Small tables with named rows and columns. After each table, cells are looked up by row and column.

rekeler:
columns: biv, dup, sabagek, kudibe, magibu, vugosa
bokor: [-14.5, -14.6, -6.3, 2.8, 41.0, -8.3]
mok: [-13.0, -13.4, -11.0, -2.7, 60.9, -58.2]
dozomo: [-7.8, -7.5, 8.0, -15.3, -1.8, -13.3]

What is the biv of mok in rekeler? -13.0
What is the magibu of dozomo in rekeler? -1.8
What is the kudibe of dozomo in rekeler? -15.3
What is the vugosa of bokor in rekeler? -8.3
What is the vugosa of mok in rekeler? -58.2
What is the dup of bokor in rekeler? -14.6
What is the dup of dozomo in rekeler? -7.5
What is the sabagek of mok in rekeler? -11.0
What is the biv of dozomo in rekeler? -7.8
What is the magibu of bokor in rekeler? 41.0
What is the magibu of mok in rekeler? 60.9
What is the biv of bokor in rekeler? -14.5
What is the kudibe of mok in rekeler? -2.7

Table zagifu
cols = mifi, vig, peka, bezuri, lumoru
kemiz: [-1.0, 1.1, -0.8, -3.1, 0.2]
bagod: [1.3, 1.3, 0.8, -2.5, 1.9]
bavez: [-1.9, -4.9, 0.8, -6.1, -0.2]
pidibi: [-0.6, 7.0, 0.9, 1.6, -0.4]
zev: [6.6, 0.9, 1.7, -6.2, 1.1]
falele: [5.5, 3.6, -1.7, -4.1, -0.6]
bamopu: [3.1, 0.8, 0.8, -1.3, -0.1]
difal: [-2.8, -7.1, -0.2, -2.5, -0.6]
kufunot: [-2.2, -7.9, 1.7, 1.6, -0.8]
lamesar: [-4.5, -9.3, 0.9, -1.4, 1.3]

What is the bezuri of pidibi in zagifu? 1.6
What is the mifi of bavez in zagifu? -1.9
What is the bezuri of kufunot in zagifu? 1.6
What is the lumoru of bamopu in zagifu? -0.1
What is the peka of zev in zagifu? 1.7
What is the bezuri of kemiz in zagifu? -3.1
What is the peka of bagod in zagifu? 0.8
What is the vig of bamopu in zagifu? 0.8
What is the vig of falele in zagifu? 3.6
What is the vig of pidibi in zagifu? 7.0
What is the lumoru of kemiz in zagifu? 0.2
What is the lumoru of lamesar in zagifu? 1.3
What is the vig of zev in zagifu? 0.9
What is the bezuri of bagod in zagifu? -2.5
What is the mifi of bagod in zagifu? 1.3
What is the bezuri of falele in zagifu? -4.1
What is the lumoru of zev in zagifu? 1.1
Which row has the largest vig? pidibi

Table rak
fields: notagim, kib, murabi, bekis, remagut, pobus, vuvu
zim: [44.678, 36.036, 68.539, 55.477, 45.125, 52.167, 40.187]
dat: [50.555, 73.141, 35.490, 45.529, 71.435, 65.927, 50.889]
pugamid: [43.075, 49.603, 37.522, 33.392, 76.304, 67.594, 84.081]
luz: [45.797, 54.921, 62.575, 58.909, 51.432, 49.287, 55.229]
mevosis: [32.008, 50.077, 19.457, 41.908, 46.614, 74.849, 80.280]
botofo: [88.998, 47.994, 71.227, 59.579, 65.775, 50.539, 20.790]
kuvo: [53.236, 56.122, 48.624, 52.172, 53.944, 46.691, 58.202]
solil: [51.336, 45.882, 55.795, 50.813, 33.805, 55.094, 51.110]
bez: [40.462, 44.566, 28.040, 52.002, 35.958, 58.521, 64.869]
kab: [52.979, 48.701, 61.593, 50.072, 45.459, 52.871, 48.072]

What is the murabi of bez in rak?
28.040
What is the pobus of luz in rak?
49.287
What is the vuvu of kuvo in rak?
58.202
What is the murabi of botofo in rak?
71.227
What is the remagut of kuvo in rak?
53.944
What is the bekis of solil in rak?
50.813
What is the kib of zim in rak?
36.036
Row with the largest notagim: botofo

fam =
|  | tizo | sil |
|---|---|---|
| kul | 30.68 | -47.34 |
| gutet | 36.58 | -33.76 |
| gopuge | -24.64 | 0.30 |
| beg | 24.50 | -41.79 |
| fof | 2.41 | -57.34 |
| des | 53.45 | -22.69 |
| nen | -44.54 | -9.94 |
| zegan | -73.06 | -9.18 |
| peki | -52.58 | 15.06 |
| lazib | -17.00 | -28.70 |

tizo of fof = 2.41
sil of peki = 15.06
sil of fof = -57.34
sil of nen = -9.94
tizo of peki = -52.58
tizo of nen = -44.54
sil of beg = -41.79
sil of gopuge = 0.30
tizo of lazib = -17.00
sil of zegan = -9.18
tizo of zegan = -73.06
tizo of beg = 24.50
sil of lazib = -28.70
tizo of gopuge = -24.64
tizo of kul = 30.68
sil of kul = -47.34
tizo of gutet = 36.58
sil of des = -22.69
tizo of des = 53.45
Row with the largest sil: peki

sozemup =
	zakel	poroz	gaz
somenal	372	342	337
nol	331	834	524
silun	387	68	508
kepose	342	131	172
venif	350	282	179
vako	371	342	463
sigogu	362	400	445
vaguzot	342	776	104
vabav	366	621	429
nuz	386	430	358

venif, zakel => 350
vabav, zakel => 366
vaguzot, zakel => 342
nol, zakel => 331
somenal, gaz => 337
silun, poroz => 68
nol, gaz => 524
venif, poroz => 282
somenal, poroz => 342
venif, gaz => 179
kepose, poroz => 131
kepose, gaz => 172
sigogu, poroz => 400
silun, zakel => 387
vako, poroz => 342
nuz, zakel => 386
vako, gaz => 463
vaguzot, poroz => 776
vabav, poroz => 621
Which row has the largest gaz? nol

Table benidu
,zuti,sor,lesali,det,tikov,lazan,mub,vurilu
feduvu,-0.5,0.2,-2.6,-2.9,-2.0,-0.7,-3.4,1.4
dubunoz,0.5,0.5,-0.7,-1.4,1.5,-0.7,-0.6,2.7
vev,1.2,-0.5,-7.2,2.8,-1.8,-1.1,-3.4,3.6
big,-1.0,-1.2,2.1,6.8,-1.4,-1.4,-3.6,3.4
genovo,1.1,0.7,0.6,1.0,-0.9,0.8,-1.9,1.0

vev, sor -> -0.5
big, vurilu -> 3.4
dubunoz, vurilu -> 2.7
dubunoz, zuti -> 0.5
vev, lesali -> -7.2
vev, det -> 2.8
dubunoz, mub -> -0.6
feduvu, sor -> 0.2
vev, tikov -> -1.8
feduvu, lazan -> -0.7
vev, zuti -> 1.2
Which row has the largest lesali? big

medeze
columns: gozikog, gub, kif, kek, sipu, mebaf, namo, biz
fubuf: [0.27, 0.56, 0.85, 0.56, 0.23, 0.51, 0.51, 0.58]
rul: [0.10, 0.57, 0.76, 0.56, 0.13, 0.55, 0.49, 0.41]
voma: [0.53, 0.55, 0.32, 0.56, 0.61, 0.54, 0.51, 0.38]
tulof: [0.24, 0.58, 0.52, 0.56, 0.29, 0.54, 0.51, 0.36]
mogop: [0.25, 0.57, 0.91, 0.55, 0.27, 0.52, 0.51, 0.56]
goro: [0.44, 0.58, 0.63, 0.55, 0.38, 0.50, 0.55, 0.57]
zoduze: [0.33, 0.59, 0.73, 0.56, 0.29, 0.49, 0.55, 0.54]
mul: [0.31, 0.57, 0.87, 0.55, 0.36, 0.53, 0.53, 0.58]
rabeb: [0.39, 0.56, 0.87, 0.55, 0.42, 0.51, 0.53, 0.62]
fotabe: [0.32, 0.58, 0.81, 0.55, 0.27, 0.50, 0.53, 0.59]
kub: [0.32, 0.56, 0.87, 0.55, 0.36, 0.52, 0.51, 0.57]
penune: [0.12, 0.58, 0.89, 0.54, 0.14, 0.51, 0.47, 0.48]
vasin: [0.18, 0.57, 0.88, 0.56, 0.23, 0.53, 0.50, 0.51]

rabeb, kif: 0.87
penune, kek: 0.54
mul, gub: 0.57
vasin, mebaf: 0.53
penune, kif: 0.89
goro, gozikog: 0.44
voma, gozikog: 0.53
goro, namo: 0.55
penune, namo: 0.47
mul, sipu: 0.36
fotabe, mebaf: 0.50
Row with the largest gozikog: voma

vid:
	vizulok	benop	zapaz
pugiv	0.415	-0.889	-0.321
kun	-0.225	-0.495	-0.506
lus	0.846	-0.284	-0.343
bon	-0.663	-0.208	-0.300
zov	-0.048	-0.528	-0.458

vizulok of kun = -0.225
benop of pugiv = -0.889
benop of kun = -0.495
vizulok of lus = 0.846
zapaz of lus = -0.343
benop of bon = -0.208
zapaz of zov = -0.458
vizulok of pugiv = 0.415
vizulok of bon = -0.663
benop of zov = -0.528
benop of lus = -0.284
vizulok of zov = -0.048
zapaz of bon = -0.300
Which row has the largest zapaz? bon

gub.csv
,zinunos,bof,sapesu,ton,zabov,tapopu,repedap,feg,duvonem,fevuba
rotesa,49,111,24,60,69,7,56,10,44,236
tapi,60,6,35,118,19,101,38,66,91,90
zaruf,70,68,67,67,69,67,73,68,66,68
raz,70,69,66,68,70,67,70,64,64,69
fivorep,41,72,64,70,90,98,70,89,53,81
tivabos,74,23,20,136,33,72,22,105,71,82
zul,76,35,21,129,42,63,23,106,66,78
ril,66,69,67,69,71,67,69,66,67,68
lok,65,67,69,69,74,72,67,68,64,68

What is the zabov of tivabos in gub? 33
What is the tapopu of fivorep in gub? 98
What is the zinunos of tapi in gub? 60
What is the repedap of fivorep in gub? 70
What is the tapopu of tapi in gub? 101
What is the feg of zul in gub? 106
What is the tapopu of ril in gub? 67
What is the feg of lok in gub? 68
What is the ton of rotesa in gub? 60
What is the zinunos of tivabos in gub? 74
What is the repedap of raz in gub? 70
What is the zabov of ril in gub? 71
What is the fevuba of lok in gub? 68
What is the duvonem of zul in gub? 66
What is the zinunos of zaruf in gub? 70
What is the ton of zul in gub? 129
What is the sapesu of tivabos in gub? 20
Row with the largest feg: zul

